These are the activations of a small neural network, seen along a few directions. Each row is one input.
In each table, some parts of the input vary, and every possible input appears once, in random order.
Descriptions start from the smaller parts, as in this example, which fits no table here: one of 3 separate values, together with either a single point or one of 9 places around a ring or (one of 4 places along a line, together with one of 5 places around a ring).
Shared parts are said once, and a part with two or three values counts as separate values.
(in the rows, 128 means zero)

Other details of the inputs shift rows strongly along two fixed directions, in all tables alike. That doesn't count.

Rows:
x1: [126 114 127 100 140 146 109 135 142  94 103 115 104]
x2: [109 161 108 140 158 166 112 130 109  67 169 205 170]
x3: [125 166  93 141 136 158  79 134 116  76 175 193 177]
x4: [101 132 172 142 114  85 167 136 136 165 172 119 151]
x5: [131 110 153 127 117 131 150 116 160 132 103 104 106]
x6: [140 121 132 126 168 115 118 115 147  89 100  99 119]
x7: [136 121  91 133 152 146 109 130 129 111  99 104 104]
x8: [151 115 116 113 154 139 131 112 117 103  86 117 115]
x9: [140 131 111 116 146 157 102 138 127 117  93 101 118]
x10: [120 111 145 102 112 117 128 132 141 137 102 111  99]
x11: [138 130 130 124 148 128  88 132 148 100  99  84 134]
x12: [138 120 130 140 137  98 123 129 146 140 112  73 121]
x13: [ 95 132 156 129  99 117 162 148 111 176 178 128 120]
x14: [130 115 108 121 163 144 127 120 129 100 101 115  96]
x15: [160 124 111 143 132 144 109 112 154 105  94 106 111]
x16: [128 103 152 103 117 122 127 132 128 143  98 111 108]
x17: [143 104 116 129 121 111 123 125 130 157  96 104 112]
x18: [135 113 109 128 117 106 124 124 142 151  99 104 103]
x19: [127 123 105 120 143 156  98 137 130 112 100 100 109]
x20: [111 126 155 128  99 109 180 132 106 180 156 136 147]
x21: [135 162 104 141 133 154  74 127 103  86 158 204 189]
x22: [133 169 100 159 135 141 122 135  98 124 179 178 169]
x23: [119 164 112 143 108 129  98 131 116 120 174 190 172]
x24: [112 101 132 110 130 122 147 132 149 135 109 106 103]
x25: [146 105 118 115 153 128 118 110 130 107  85 130 111]
x26: [109 122 135 139 106  93 173 128 125 175 179 137 120]
x27: [119 135 175 141  79 116 162 129 135 169 173 131 128]
x28: [131 133 128 147  94 102 162 132  99 193 161 123 144]
x29: [154 118 128 132 143 142 127 102 154  94  96 118 102]
x30: [134 163  79 154 145 148  90 127 115  76 174 197 172]
x31: [125 120 148 105 130 138 140 143 124 143 107  97 101]
x32: [120 114 139 112 140 134 155 135 133 144 100 102 107]
x33: [132 104 129 108 147 137 118 120 137 105  78 131 122]
x34: [123 135 142 135  85 112 151 139 100 193 161 120 149]
x35: [117 160 111 134 143 145 104 120 122  68 156 220 177]
x36: [112 126 139 138  99  84 168 120 125 179 165 148 123]
x37: [142 119 136  98 138 152 116 129 116 101  87 113 120]
x38: [117 135 142 141 116 105 181 131 108 184 170 133 124]
x39: [131 125 152 111 152 129 103 133 146  86 101  95 125]
x40: [126 139 153 154  74 115 147 129 137 183 171 121 137]
Each input here is: one of 5 places around a ring, together with either one of 2 separate values or one of 6 places around a ring.
Question: The inputs of x30 and x24 match in every part but the place on the ring of 5. If x7 is changed in the same way as x30 into x24, which row does it become?
Answer: x2
Question: Which other rows agree with x40 in the place on the ring of 5? List them by row number.
Answer: x3, x9, x11, x19, x21, x23, x34
Question: Which other rows does x29 become when the choice among 2 separate values takes its other values? List them by row number.
Answer: x6
Question: Which other rows does x31 become when the place on the ring of 5 takes its other values? List them by row number.
Answer: x9, x22, x32, x38

Rows:
x41: [124 144  97 126 167 146  90 139 110  84 126 161 144]
x42: [107 121 126 141 117 102 181 137 135 194 140 107 114]
x43: [104 113 122 135 110  91 176 132 124 185 145 101 114]
x44: [125 116 131 122 103 105 172 134 112 188 156 105  97]
x45: [103 163 112 142 138 142 111 142  95 122 177 183 175]
x46: [102 116 133 123 101 115 165 154 121 194 142  95 129]
x47: [121 138  96 127 158 168  94 142 114  86 125 154 158]
x48: [123 130 168 142 101  95 142 135 126 188 144  81 134]
x49: [151 113 116 106 159 161  48 123 172  60  38  72  96]
x50: [131 123 151 151 101  80 165 119 136 174 148  84 130]
x51: [141 104 152 126 121 121 125 136 146 152  91  52 118]
x52: [113 133 160 134  77  99 133 139 149 184 149  88 124]
x53: [121 125 139 121  98 108 164 144 106 190 149 105  97]
x54: [174 117 109 122 185 155  91 107 172  57  31  73 105]
x55: [137  92 122 100 103 137 143 133 127 169  72  91 102]
x56: [109 113 126 123 115  89 168 140 123 189 150 102 115]
x57: [160 102  81 100 176 171 100 109 138  57  39  88  72]
x58: [124 121 149 136  86  81 142 131 156 177 159  93 117]
x59: [146 134  90 139 152 159 111 110 120  94 107 189 140]
x60: [102 108 124 141 115  91 171 132 122 187 146 103 111]
x61: [138 142 107 152 139 136  79 112 150  66 136 151 146]
x62: [157 151 115 136 157 131  92 116 131  68 134 142 163]
x63: [105 115 128 146 122 102 175 137 133 196 141 109 111]
x64: [135 149 101 133 119 129 126 119  95 122 170 209 168]
x65: [125 150  95 120 162 146  95 139 112  81 125 159 147]
x66: [134 114 145 117 106 103 112 137 165 145  97  66  93]
x67: [155 145 118 142 162 131  86 116 129  71 135 144 160]
x68: [150 145 113 154 158 133  94 108 129  67 130 143 159]
x69: [130 149  96 146 115 131 134 110  96 117 166 208 167]
x70: [125 161 111 131 111 146 117 126  88 128 161 203 174]
x71: [124 110 133 128 108 104 166 134 110 191 157 107  95]
x72: [133  94 116 122 129 124 151 120 125 153  97  80  70]
x73: [133 156 101 151 122 142 140 115 107 126 161 214 167]
x74: [129 152 111 138 119 132 113 129  87 126 165 210 165]
x75: [138 139 101 119 141 164  88 121 101  97 107 179 148]
x76: [134 143 103 139 124 129 120 119  93 124 172 211 165]
x77: [ 81 102 221  88 118 118 223 133 127 145 151 139  90]
x78: [105 169 109 137 133 142 116 142  97 120 176 181 178]
x79: [132 109 147 123 111 102 106 136 163 148  98  68  90]
x80: [137  83 113 118 118 112 149 111 127 162  76  99  85]
x81: [120 122 151 160  93  94 149 127 166 184 151 100 113]
x82: [158 107  99 114 159 147  70 107 182  46  42  75  92]
x83: [164 101  90  82 165 161  81 119 133  73  16 108  87]
x84: [128 158 124 157 118 116  94 125 135 104 196 178 170]
x85: [121 161 131 158 103 143  90 139 133 108 188 171 184]
x86: [120 166 116 142 126 157 114 135  84 121 183 186 157]
x87: [118 119 137 122  89 131 168 147 110 193 148  98 111]
x88: [ 92 134 191  99 133 142 177 119 110  78 165 242 160]
x89: [161 104  87 112 188 181  99 114 147  69  35  95  69]
x90: [127 146 109 139 110 155 117 132  91 129 164 204 179]
x91: [152 160 124 136 153 135  84 127 125  71 127 141 163]
x92: [ 88 109 245 100 121  91 205 121 152 137 151 116 126]
x93: [162 114 103 120 166 158  75 111 193  55  37  81  91]
x94: [125 163 114 143 130 144 116 138  85 117 186 191 150]
x95: [122  92 116 111 145 106 140 135 136 157  97  77  89]
x96: [ 69 143 188 103 157 138 176 133 119  70 181 218 165]
x97: [137 151 116 135 124 161  73 134 150  72 132 142 163]
x98: [140 120 153 119 121 113 125 130 143 151  88  52 114]
x99: [129 127 165 143 105  81 144 138 127 183 146  86 127]
x100: [138 168 130 178 140 126 122 117 126 110 180 175 183]
x101: [138 107 119 122 131 135 162 125 139 159  92  83  73]
x102: [143 110 150 121 116 122 131 136 148 149  90  50 121]
x103: [116  92 192  61 180 158 108 109 200   9  44 107  87]
x104: [115 128 141 120  94 122 162 141 105 195 146 100 104]
x105: [117 113 140 127  94 131 162 147 108 196 149 100 108]
Question: What is each input in this table made of?
Answer: one of 5 places along a line, together with either a single point or (one of 2 separate values, together with one of 6 places along a line)
Question: The inputs of x72 and x68 match in every part but the place on the line of 5. If x104 is changed in the same way as x72 into x68, which row does it become?
Answer: x98
Question: The inputs of x54 and x73 match in every part but the place on the line of 5. If x102 is changed in the same way as x54 into x73, which row does it become?
Answer: x55
Question: Which other rows does x48 become when the choice among 2 separate values takes its other values? List them by row number.
Answer: x98
Question: Which other rows agree with x78 in the place on the line of 5? List them by row number.
Answer: x41, x42, x43, x45, x46, x47, x56, x60, x63, x65, x95, x96

Rows:
x106: [105 110 120 142 112  88 182 134 111 204 154 105 116]
x107: [120 148 121 160 119  93 148 128 111 169 178 126 138]
x108: [165 154  95 142 162 146  75 101 124  49 115 185 158]
x109: [117 135 153 141  91 114 181 125  98 187 173 172 144]
x110: [116 184 109 150 137 172  57 135 117  49 187 226 205]
x111: [117 125 173 139  85  93 152 134 123 190 155 122 150]
x112: [ 97 124 159 114 102  99 174 152  98 197 154  93 124]
x113: [136 117 103 109 171 167 122 130 115  97  80 115 104]
x114: [133 128  79 121 148 152  99 120 142  84 106 158 118]
x115: [113 115 140  96 114 142 116 143 127 124 112 115 108]
x116: [156 100 101 117 152 136 121 109 135 103  75 133 112]
x117: [141 103 153  81 124 125 135 127 129 137  67  90 101]
x118: [115 136 150 132 119 105 144 153 126 181 150  95 136]
x119: [125 128 124 146  98 106 132 128 139 163 161 125 112]
x120: [148 113 117 121 150 132 115 127 151 121  76  46 103]
x121: [152 121 138 136 120 121 121 115 143 124 104 100 135]
x122: [148 112 121 123 128 141  99 132 172 108  76  66  89]
x123: [108 175 114 154 113 164 124 135  93 109 222 247 180]
x124: [117 105 160 108 187 136 136 106 178  36  85 113  99]
Question: What is each input in this table made of?
Answer: either a single point or (one of 3 separate values, together with one of 6 places around a ring)
Question: Which other rows does x119 become when the choice among 3 separate values takes its other values? List them by row number.
Answer: x107, x108
Question: Which other rows does x120 become when the place on the ring of 6 takes its other values? List them by row number.
Answer: x106, x107, x112, x113, x118

Rows:
x125: [ 91 130 176 133  78  84 174 147 139 212 197 116 102]
x126: [160 122  64 147 145 110  66 137 134 144  81  51 121]
x127: [171 124 127 145 179 141 116  95 164  64  85 100  91]
x128: [105 147 130 144  80 113 171 157  64 242 191 115 143]
x129: [103 105 105 140  98  85 200 138  78 248 172 135 114]
x130: [146  78 108  96 150 151 116 105 149 101  31 130  97]
x131: [149  99 138  93 134 143 131 121 133 129  40 113 117]
x132: [ 86  97 148 119 126  94 188 129 160 157 124  96  85]
x133: [ 85 124 149 133 140 107 184 126 121 134 181 177 156]
x134: [137 106 163  88 111 131 126 128 122 136  82  70 100]
x135: [119 133 145 103 183 147 139 130 125  65 103 146 156]
x136: [147 113  75 105 151 185  81 154 113 114  64  71  88]
x137: [157 154 100 161 122 126  46 120 155  93 117 144 187]
x138: [116 154  77 148 107 135 127 150  95 178 189 155 136]
x139: [154 173 118 197 102 135 139  97 126 124 197 209 187]
x140: [124 185 140 181 121  87  81 133 129 115 220 174 204]
x141: [126 108 118 106 171 137 109 115 155  67  75 131  75]
x142: [107 123 181 122  48 100 166 153 112 211 190 105 123]
x143: [171 112  77 160 145 127 148 112 127 164  93  63  81]
x144: [137  91 136  89 105 118 125 128 158 144  82  64  65]
x145: [117 185 151 134 151 166  90 133  94  60 182 205 186]
x146: [106  95 145  98 138 126 146 140 180 133  88  51  74]
x147: [116 128 137 128 109 104 158 113  94 136 188 208 159]
x148: [143 171 123 166 103  89  75 123 124 110 197 164 204]
x149: [105 129 183 134  49 109 173 141 112 235 160 116 144]
x150: [138 180 118 184 171 149 134 102 138  45 195 193 189]
x151: [138 127 119 135 172 115  69 128 181  66  83  64 145]
x152: [138 136 123 120 112 185  80 140 135  94 106 147 144]
x153: [127 164 149 121 168 143 120 128  95  69 155 209 175]
x154: [ 99  93 171 117 118  79 191 126 126 189 143 125  93]
x155: [162 108 149 148 102  90 173  98 147 165 127  77  91]
x156: [132 106 112 110 127 110 174 145  82 210 100  88 105]
x157: [124 158  43 150 152 154 107 127  86 100 161 210 146]
x158: [143  92 106  92 146 133 110 106 150  76  56 114  71]
x159: [147 137  91 117 137 184  63 121 156  63  86 163 132]
x160: [143 156 134 112 144 142 117 119  85  70 150 210 185]
x161: [ 85 132 190 122 107 114 180 148 123 174 164  94 141]
x162: [111 110 152  99 147 162 120 151 158  94  91  67 104]
x163: [121  98 171  95 124 138 123 151 152 140  85  50  67]
x164: [139 134  80 127 147 171  82 105 144  51  88 202 135]
Question: What is each input in this table made of?
Answer: one of 5 places along a line, together with either one of 2 separate values or one of 6 places around a ring
Question: The inputs of x134 and x145 match in every part but the place on the line of 5. If x160 is changed in the same way as x134 into x145, which row does it become?
Answer: x153
Question: The inputs of x133 and x154 match in every part but the place on the line of 5. If x132 is changed in the same way as x133 into x154, which row does it become?
Answer: x141
Question: Start at x130 and move only the place on the ring of 6, one step at a time. The first step leads to x131. Which rows follow, in order?
Answer: x149, x152, x159, x164
Question: Start at x151 and move only the place on the line of 5, one step at a time. The first step leads to x140. Which rows follow, in order?
Answer: x148, x137, x126

Rows:
x165: [129 117 121 124 101 121 140 150 105 202 122  66 110]
x166: [127 150  94 140 120 138  74 141 128 115 147 139 149]
x167: [118 133 139 126 144 128 156 135 112 133 146 120 126]
x168: [135 161  95 149 161 154 110 132 101  95 154 156 161]
x169: [127  80 179 114 105  64 186 122 150 201  96  42  85]
x170: [103  97 180  88 120 120 180 147 127 170 103  71  89]
x171: [100 132 143 113 114 130 158 126 107 126 165 202 147]
x172: [ 79 168 164 137 109 124 137 143 117 114 229 216 186]
x173: [117 142 162 156  93 108 177 121 128 167 193 151 137]
x174: [114 138 171 124 109 146 149 123 132 116 156 168 140]
x175: [161 106  63 115 183 161  86 108 140  64  42 122  96]
x176: [142 154  69 143 127 154  83 127  95 108 147 198 161]
x177: [ 92 128 162 144  97  78 172 139 140 183 193 119 123]
x178: [118 143 115 141 135 124 147 118 107 118 171 201 147]
x179: [128  93 175  86 139 120 134 122 150 112  61  90 106]
x180: [112  89 142 131 101  75 163 141 165 215 110  28  69]
x181: [141 162 115 163 135 116 111 116 113 109 167 176 187]
x182: [177 123  83 119 147 184  54 117 148  66  48  99 106]
x183: [175 122  89 112 163 156  46 119 137  69  37  97 127]
x184: [166 121  99 134 154 161  97 110 156  78  73 100 105]
Question: What is each input in this table made of?
Answer: one of 4 places along a line, together with one of 5 separate values
Question: The inputs of x177 and x166 match in every part but the place on the line of 4. If x167 is changed in the same way as x177 into x166, which row does it become?
Answer: x165
Question: Which other rows does x174 become when the place on the line of 4 takes its other values? List them by row number.
Answer: x173, x182, x184
Question: Which other rows does x172 become when the choice among 5 separate values takes its other values? List them by row number.
Answer: x170, x171, x174, x179
